These are the activations of a small neural network, seen along a few directions. Each row is one input.
In each table, some parts of the input vary, and every possible input appears once, in random order.
Descriptions start from the smaller parts, as in this example, which fits no table here: ring(5) and (point or line(9) or (values(3) and line(4))).
Shared parts are said once, and a part with two or three values counts as separate values.
In the rows, 128 means zero.

Other details of the inputs vary at random and push rows far along two fixed directions, the same in every table; ignore that.

Rows:
r1: [162 132 123  88 161 125 154 140 144 156  91]
r2: [125  87  95 187 138 133 130 103 122  79 110]
r3: [139 108  81 201 148 135 116 116 105  88 132]
r4: [130 101  86 192 138 151 124 112 118  86 120]
r5: [ 79 146 193  82  45  95 123 143 147 177 196]
r6: [126 117 140 137 156 139  89 111 101 148  56]
r7: [117 104 110 212 129 154 118  98 101  60 150]
r8: [149 136 116 129 155 139 144 140 111 123 117]
r9: [160 134 114  96 173 136 163 144 120 133  91]
r10: [187 156 117  56 176 158 136 147 146 156  86]
r11: [146 119 100 130 154 114 147 124 131 133  98]
r12: [160 135 100 102 171 121 156 143 118 138  92]
r13: [ 74 138 185 122  36 111  84 131 147 160 228]
r14: [106 100 114 167 148 144 152  85 113  68 117]
r15: [ 54  64 113 244  87 135 115  60 107  25 166]
r16: [ 78  93  91 245 107 123 124  94  83  55 164]
r17: [ 96 163 190  65  66 109 115 149 143 183 194]
r18: [ 85 150 190  60  64 102 127 143 147 178 187]
r19: [172 126 118 100 163 138 141 128 141 124  83]
r20: [ 18 173 226 118  47  83  84 156 147 157 182]
r21: [ 86 155 189  98  47 103 111 146 139 173 203]
r22: [202 153 116  79 180 145 130 165 139 167  98]
r23: [181 149 132  57 178 135 162 141 145 157  75]
r24: [177 142  93 100 153 129 122 153 144 164  98]
r25: [193 137 100  73 171 114 134 154 152 169  72]
r26: [128 108  97 187 135 158 126 102 115  74 122]
Description of these inputs: values(2) or (line(4) and ring(6)).
- Which other rows does r13 become when the ring(6) part takes its other values? List them by row number. => r10, r14, r15, r17, r18
- Start at r3 and move only the line(4) part, one step at a time. The first step leads to r22. Which rows follow, in order? => r7, r13

Rows:
r27: [109  83  67 233 124 142 139  92 101  52 154]
r28: [154 122 110 133 156 122 120 133 127 140  90]
r29: [168 164 140  49 189 139 142 149 134 160  60]
r30: [ 89 127 161 119  58  85  84 139 152 184 172]
r31: [139 141 119 108 156 144 162 135 120 113 124]
r32: [ 45 123 179 152  59  99 101 113 127 127 180]
r33: [176 149 128  68 182 149 168 137 129 133  94]
r34: [103 163 199  58  83 100 111 159 154 201 147]
r35: [125 139 130 147 148 153 131 124 106  93 134]
r36: [126 122 123 134 139 141 157 116 107  92 138]
r37: [201 150 111  68 185 137 127 160 143 181  53]
r38: [121 130 122 139 140 138 155 121 121  85 135]
r39: [225 147  96  54 193 142 156 154 148 172  79]
r40: [115 143 153  93  48  89 109 156 171 189 202]
r41: [ 70 115 166 155  33  87  80 131 147 171 189]
r42: [ 94 108 122 194 145 149 131  94  96  63 102]
r43: [113  73  77 235 124 144 133  84 109  41 150]
r44: [108 123 144 118  47  96 112 136 147 171 207]
r45: [152 150 137  78 177 146 139 138 127 141  69]
r46: [115  90  84 209 145 138 113  93 105  74 102]
r47: [109 103 112 184 145 152 154  94 106  46 135]
r48: [204 152 100  92 182 150 126 157 132 153  97]
r49: [ 99 135 165  96  53  95  81 147 162 203 166]
r50: [113 121 129 158 160 136 138 110 104  88  94]
- The inputs of r43 and r47 match in every part but one. If r27 is changed in the same way as r43 into r47, which row does it become? => r31
- Describe the family of inputs behind these rows. => values(2) and (point or ring(5) or ring(6))
- Which other rows does r46 become when the values(2) part takes its other values? List them by row number. => r29
- Which other rows does r42 become when the ring(6) part takes its other values? List them by row number. => r29, r32, r34, r45, r50
- Which other rows does r37 become when the ring(6) part takes its other values? List them by row number. => r28, r30, r41, r46, r49

Rows:
r51: [ 95 111 113 211  98 116  97 114 131  94 145]
r52: [112  95 102 201 113 114 133 121 112  95 171]
r53: [152 129  96 154 134 126 136 132 141 107 135]
r54: [ 86 133 177  94  73 102 131 122 151 152 186]
r55: [117  91 101 185  97 119 131 100 106 103 166]
r56: [ 96  98  97 191 149 141 163  92  90  32 122]
r57: [ 56 119 211 136  30 100  90 113 154 153 185]
r58: [ 66 113 166 124  18  95  71 123 152 189 197]
r59: [ 81 130 129 163 137 123 139 115  98  98 107]
r60: [205 178 119  72 210 184 150 160 111 126  98]
r61: [144 147 131  83 181 131 142 142 117 130  62]
r62: [168 205 184  25 141 144  96 185 140 209 125]
r63: [174 126  83 115 160 148 143 128 144 111 105]
r64: [188 124  89  86 162 151 148 127 137 148  99]
r65: [155 151 158  48  96  93 101 162 147 234 131]
r66: [165 125 103 143 175 125 126 153 121 147  89]
r67: [ 78  98  92 222 149 145 172  89  82  29 127]
r68: [105 130 191  88  64 112 129 129 161 158 177]
r69: [153 114  86 147 169 150 117 122 132 105  79]
r70: [166 143 133  72 204 141 145 131 132 141  54]
- Describe the family of inputs behind these rows. => values(2) and (point or line(4) or ring(5))
- The inputs of r54 and r70 match in every part but the values(2) part. If r64 is changed in the same way as r54 into r70, which row does it become? => r58
- Which other rows does r64 become when the ring(5) part takes its other values? List them by row number. => r52, r53, r55, r63
- Start at r57 and move only the line(4) part, one step at a time. The first step leads to r70. Which rows follow, in order? => r61, r59
